Each row below holds a small network's activations on one input, seen along a few directions.
Each table varies a few parts of the input and shows all the possible inputs, shuffled.
Descriptions start from the smaller parts, as in this example, which fits no table here: one of 6 places along a line, together with either a single point or one of 9 places along a line or (one of 3 separate values, together with one of 5 places around a ring).
Shared parts are said once, and a part with two or three values counts as separate values.
In the rows, zero is written as 128.

A family of inputs:
x1: [106 180 162  53 219 130 103 103 114 156 125  91  74]
x2: [132 161 181  74  71 190 143 148 114 210 112  69 137]
x3: [153 148 135 223 117  33 135 170 109 130 170 145 118]
x4: [121  84 131 208  91  90 146 214  97 133 139 219 139]
x5: [163  73 150 135  89  97  90 147  63 116 133 230 122]
x6: [109 124 109 193 134  61 160 118 150  59 172  93 123]
x7: [106  86 193  58 109 161 144 158  63 128 133 192 118]
x8: [195 137 154 149 115  41  80 102  74 113 162 156 101]
x9: [ 52 153 194 112 151 132 186 203  98 181 148 100 120]
x10: [147 197 130  87 141 179 116 117 165 202  96  48 108]
x11: [190 131  97 153  55 117 120  63 164  88 134  61 140]
x12: [144 104 161  94  31 211 158 170 113 174 104 150 151]
x13: [ 66 190 143 127 221 122 159 171 149 173 131  79  91]
x14: [149  92  44 136  94 172 118  59 208  84  92 119 181]
x15: [151 113 128 119 132  68 105  50 114  41 164 105 106]
x16: [ 67 151  63 154 243 145 138 136 182 117 111 109 135]
x17: [233 155 123 184  38  90  95 114 124 159 132 113 135]
x18: [109  76  77 101 171 123 103  46 159  37 121 162 147]
x19: [ 64  97 173 131 110 153 200 225  97 144 139 181 135]
x20: [201  91 119 170  13 147 106 157 112 162 103 187 155]
x21: [146 159  50 114 162 201  97  82 196 147  76  78 151]
x22: [ 68  86  58 176 174 116 158 114 195  54 128 150 165]
x23: [ 93 142 214  39 150 140 130 136  64 164 142 112 103]
x24: [106 142  83  80 240 152  83  68 147 100 104 121 117]
The inputs of x18 and x14 match in every part but one. If x15 is changed in the same way as x18 into x14, which row does it become?
> x11
What do these inputs look like to the network?
> one of 3 separate values, together with one of 8 places around a ring
Which other rows does x10 become when the choice among 3 separate values takes its other values? List them by row number.
> x1, x13
Which other rows does x12 become when the choice among 3 separate values takes its other values? List them by row number.
> x7, x19

A family of inputs:
x25: [124 125 155 126  90 157 126 182 101 165 119 150 118]
x26: [148 150 175  85 108 124 125 130  91 166 139 117 122]
x27: [123 131 164 160  87 102 171 174 113 137 149 158 125]
x28: [117 155  97 147 208  99 116  93 179  98 135 100 104]
x29: [ 99 123  88 103 177 147 145 107 152  81 119 113 113]
x30: [167  98 118 158  55 119 113 148 126 141 120 170 138]
x31: [116 114  79 125 138 131 109  74 178 114 104 122 170]
x32: [114 135 106  94 157 182 129  96 159  97 112  94 109]
x33: [144 140 169 111  98 127 126 149  94 179 121 112 111]
x34: [147 110 131 173  74 109 122 163  96 132 143 140 140]
x35: [112 138  88 126 232 131 119 111 163 105 125 118 112]
x36: [164 134  62 146 176 124  90  68 192  98 111 120 132]
x37: [117 102 156 125 129 118 134 167  85 140 128 165 112]
x38: [117 103 146 137 112 124 142 193  97 147 134 168 119]
x39: [104 116 100 141 158 124 117  90 154 103 133  91 170]
x40: [126 130 170 120 114  83 132 130  97 120 157 153 114]
x41: [128 135 171  88 117 148 118 137  86 145 131 153 121]
x42: [148 121 140 174  74 119 153 163  98 129 148 148 154]
x43: [167  98 128 146  73 113 106 122 114 133 114 167 131]
x44: [121 120 164 147 105  86 132 149 100 133 139 147 103]
x45: [ 74 109 114 106 194 139 136 117 154 119 125 118 149]
x46: [172 108 134 120  83 110 105 104 110 120 132 172 142]
x47: [104 140  97 125 154 116 142  90 167  74 129  96 104]
x48: [147 110 141 161  92 103 114 137  84 124 137 137 133]
x49: [125 136 165 127  89 167 158 182 102 162 124 158 132]
x50: [145 152 169 124  80 144 165 174 107 183 132 123 133]
x51: [157 109  72 125 124 144 116  66 183  72 112 113 129]
x52: [135 155  65 160 193 113  99  82 159  92 127  93 136]
x53: [151 120 147 134 101 100 114 119  81 111 155 142 144]
x54: [121 120 155 159  87  92 140 175 112 140 145 150 110]
x55: [100 146 128  93 164 149 128  99 163 157 118  66 148]
x56: [124 125 165 114 107 151 119 156  89 158 113 147 111]
x57: [121 112 162  98 138 115 134 148  82 127 146 170 123]
x58: [ 81 131 123  96 173 172 121 106 158 137 111 101 147]
x59: [131 186  92 111 200 138 111  91 170 147 112  67 114]
x60: [144 140 160 123  80 133 133 175 106 186 127 115 118]
x61: [ 71 135 114 126 170 106 135  99 166 114 128 103 143]
x62: [169 109 128 159  55 129 145 148 127 137 125 178 153]
x63: [133 150 111  92 148 159 136  90 165 117 120  59 110]
x64: [130 130  75 138 140 132 125  80 152  66 128  86 134]
x65: [118 114 156 137 111 134 173 193  98 144 139 176 134]
x66: [119 160  97 116 211 163 103  99 167 123 111 101 111]
What do these inputs look like to the network?
> one of 6 places along a line, together with either one of 3 separate values or one of 4 places along a line
The inputs of x46 and x57 match in every part but the place on the line of 6. If x62 is changed in the same way as x46 into x57, which row does it become?
> x65
The inputs of x37 and x48 match in every part but the place on the line of 6. If x38 is changed in the same way as x37 into x48, which row does it become?
> x34
Which other rows does x52 become when the choice among 3 separate values takes its other values? List them by row number.
> x39, x64

A family of inputs:
x67: [192 112  70 161  63 144 105  83 174 108 106 123 158]
x68: [186 145 126 105 110 119  83  67 124 124 124  95 114]
x69: [ 76 167 118 124 224 112 140 120 152 117 138  84 105]
x70: [ 96 106 185 106  92 170 164 212  81 178 123 179 131]
x71: [158  73 131 195  36  98 144 171 101 108 144 198 154]
x72: [127 142 126  71 115 213 130 119 150 174  89  96 145]
x73: [ 48 126 105  90 211 174 153 129 166 118 109 117 133]
x74: [114  97  47 184 162 106 123  92 184  57 124 145 156]
x75: [122 143 198 136 104 100 152 201  71 182 152 144 106]
x76: [112 133 103 124 209  82 107  77 136  68 147 118 109]
x77: [151 180 139 104 126 148 113 111 138 175 118  61 116]
x78: [152 110 188 137  84  71 122 153  58 128 162 177 109]
What do these inputs look like to the network?
> one of 3 separate values, together with one of 4 places along a line
The inputs of x74 and x76 match in every part but the place on the line of 4. If x67 is changed in the same way as x74 into x76, which row does it become?
> x68
A walk changes only the place on the line of 4. It starts at x70 and steps to x75. List the rest of the walk in order.
> x78, x71

A family of inputs:
x79: [ 80 138 144  81 198 137 124 120 118 133 127 122 119]
x80: [127  96 171 183  74  80 157 207  73 134 159 196 126]
x81: [173  78 158 149  25 124 129 169  78 137 133 204 145]
x82: [160 162 129 130  94 140 121 117 144 167 119  74 135]
x83: [102 133 108 164 128 134 158 156 158 137 126 114 148]
x84: [161 146 110 129 135  95 103  66 144  92 141  85 113]
x85: [ 95 128 136  87 169 136 135 102 130  99 135 108 115]
x86: [ 88 126  98 157 199  90 128 123 146  96 138 139 131]
x87: [159 170 126 117 141 133 107 111 136 152 120  88 103]
x88: [147 114  96 132  78 178 129 118 163 142  99 121 166]
x89: [119 108 217 105  73 124 153 203  48 171 148 181 114]
x90: [101 141 105 152 176 127 144 150 151 122 127 127 117]
x91: [104 116  90 164 171  89 140 105 158  62 146 124 128]
x92: [132 108  85 125 148 134  99  85 149  99 111 146 149]
x93: [ 93 152 151  75 175 173 141 147 124 160 114 111 105]
x94: [148  97  77 131 119 133 111  67 162  66 119 132 145]
x95: [146 155 118 123 164  96  91  84 131 126 133  99 118]
x96: [ 94 145 154  88 128 179 154 152 131 175 113  97 136]
x97: [185 127 193 149  41  86 121 166  59 163 154 158 113]
x98: [146 122  93 119 124 171 115 112 156 126  99 135 134]
The inputs of x85 and x94 match in every part but one. If x96 is changed in the same way as x85 into x94, which row does it become?
> x88
What do these inputs look like to the network?
> one of 4 separate values, together with either a single point or one of 4 places along a line
Which other rows does x87 become when the place on the line of 4 takes its other values? List them by row number.
> x82, x84, x95
Which other rows does x86 become when the place on the line of 4 takes its other values? List them by row number.
> x83, x90, x91
